These are the activations of a small neural network, seen along a few directions. Each row is one input.
In each table, some parts of the input vary, and every possible input appears once, in random order.
A made-up example of a description, with smaller parts first: one of 3 separate values, together with either a single point or one of 9 places along a line or (one of 4 places along a line, together with one of 8 places around a ring).
Shared parts are said once, and a part with two or three values counts as separate values.
In the rows, 100 means zero.

Other details of the inputs shift rows strongly along two fixed directions, in all tables alike. That doesn't count.

Rows:
x1: 59	102	162	82	87	78	86	113	119	60	32	85
x2: 113	111	86	96	109	95	85	95	121	108	104	100
x3: 157	93	91	77	116	150	110	76	131	20	78	58
x4: 143	59	39	103	100	129	133	108	74	64	164	104
x5: 82	106	94	122	76	89	104	109	64	187	130	153
x6: 79	141	166	96	98	75	85	87	151	88	35	83
x7: 89	102	67	94	118	95	103	108	114	88	122	89
x8: 100	100	91	110	50	102	70	134	49	178	122	140
x9: 69	132	160	112	95	88	112	83	116	123	56	109
x10: 104	99	126	94	59	73	76	118	92	122	75	130
x11: 39	119	157	103	123	100	101	99	114	91	36	70
x12: 136	115	80	84	140	149	106	69	143	46	89	48
x13: 68	82	91	118	68	91	91	142	33	165	130	139
x14: 51	108	149	106	130	49	84	81	116	136	69	80
x15: 161	87	53	76	135	125	88	83	120	43	117	81
x16: 138	35	38	113	117	97	118	80	61	74	174	95
x17: 78	146	167	102	91	104	91	86	140	94	31	71
x18: 103	104	47	112	81	78	116	122	96	121	168	121
x19: 158	72	33	95	126	139	120	83	76	86	162	117
x20: 67	88	82	103	61	67	73	149	52	159	133	144
x21: 149	83	101	80	137	141	130	59	125	17	80	76
x22: 59	117	123	122	84	85	118	115	92	129	96	106
Each input here is: either one of 2 separate values or (one of 4 places along a line, together with one of 5 places around a ring).

Rows:
x23: 130	85	90	76	129	146	130	96	93	31	95	84
x24: 132	71	84	76	111	137	111	87	122	24	93	90
x25: 71	122	141	93	91	73	84	90	110	129	60	125
x26: 81	97	151	102	76	77	65	117	87	95	36	102
x27: 82	124	134	93	97	109	87	96	130	111	51	74
x28: 100	84	97	103	142	109	119	81	106	82	104	80
x29: 115	92	88	103	141	123	136	78	118	51	113	61
x30: 126	101	91	101	122	119	111	85	108	106	102	101
x31: 113	126	77	119	72	87	97	118	96	129	136	129
x32: 110	91	80	90	130	106	130	78	132	42	113	63
x33: 120	83	89	98	67	100	71	105	60	130	128	109
x34: 114	83	60	106	111	93	112	115	104	98	136	87
x35: 121	81	77	95	92	119	84	94	79	76	95	88
x36: 109	117	75	113	67	90	111	99	99	125	138	134
x37: 66	98	147	109	116	96	113	94	109	101	58	72
x38: 118	123	62	109	91	118	102	93	106	107	137	104
x39: 102	96	91	73	107	134	101	110	91	59	86	85
x40: 93	83	92	90	129	89	113	84	117	79	102	86
x41: 125	80	82	63	119	131	126	94	111	23	94	85
x42: 131	108	64	98	112	95	92	102	102	111	132	122
x43: 125	115	76	82	141	128	94	68	130	65	100	78
x44: 122	85	94	89	104	126	89	116	109	49	89	98
x45: 71	127	159	105	107	91	86	88	102	131	46	116
x46: 36	108	158	119	101	65	88	104	74	154	71	125
x47: 55	117	139	107	102	75	105	87	121	79	69	86
x48: 81	118	149	111	86	98	100	103	106	141	55	103
x49: 133	111	84	82	114	119	125	74	143	52	104	76
x50: 114	117	77	129	75	105	115	103	78	142	144	136
x51: 66	116	139	102	109	77	97	110	120	86	66	74
x52: 141	67	70	110	90	119	109	95	59	88	120	112
x53: 118	89	83	79	104	118	104	127	90	60	104	103
x54: 108	91	62	102	130	81	98	103	93	96	143	107
x55: 94	121	138	96	98	92	90	108	135	102	50	82
x56: 75	102	137	87	88	124	73	109	100	78	45	91
x57: 123	61	66	107	55	88	97	111	57	122	132	140
x58: 93	98	158	98	71	71	58	115	85	115	63	104
x59: 110	116	78	116	56	78	95	138	80	167	145	141
x60: 99	83	63	109	103	74	97	124	80	136	147	119
x61: 87	104	91	98	117	108	107	93	114	80	105	66
x62: 112	108	77	105	136	103	114	88	131	33	115	64
x63: 123	78	94	99	100	139	109	103	83	70	100	110
x64: 75	87	69	112	85	80	89	121	62	172	148	126
x65: 87	112	85	107	120	109	107	83	116	65	112	69
x66: 128	92	63	92	98	101	110	92	109	117	130	119
x67: 41	106	151	98	109	58	87	93	103	115	61	109
x68: 78	99	82	143	70	81	114	118	54	163	159	140
x69: 69	126	143	91	99	97	73	97	116	131	47	93
x70: 62	96	138	97	104	79	108	95	123	94	59	76
x71: 141	77	105	99	98	116	100	84	76	84	111	95
x72: 77	99	83	100	121	90	88	92	89	114	120	101
x73: 114	112	89	118	77	105	115	110	81	148	133	127
x74: 80	136	138	92	95	107	89	95	127	104	59	78
x75: 131	66	81	100	56	83	90	104	63	130	147	134
x76: 89	87	69	109	94	99	104	112	88	132	133	92
x77: 71	123	148	102	81	69	72	121	104	154	57	120
x78: 111	101	92	97	80	97	111	100	117	121	102	108
- What is each input in this table made of? => one of 4 separate values, together with either one of 4 places along a line or (one of 2 separate values, together with one of 5 places along a line)
- The inputs of x40 and x28 match in every part but the choice among 4 separate values. If x49 is changed in the same way as x40 into x28, which row does it become? => x73
- The inputs of x62 and x65 match in every part but the choice among 4 separate values. If x59 is changed in the same way as x62 into x65, which row does it become? => x74
- A walk changes only the place on the line of 5. It starts at x54 and steps to x60. List the rest of the walk in order. => x34, x51, x62
- Which other rows does x55 become when the choice among 4 separate values takes its other values? List them by row number. => x27, x48, x78
- Which other rows does x40 become when the choice among 2 separate values takes its other values? List them by row number. => x66
- Which other rows does x31 become when the choice among 2 separate values takes its other values? List them by row number. => x62
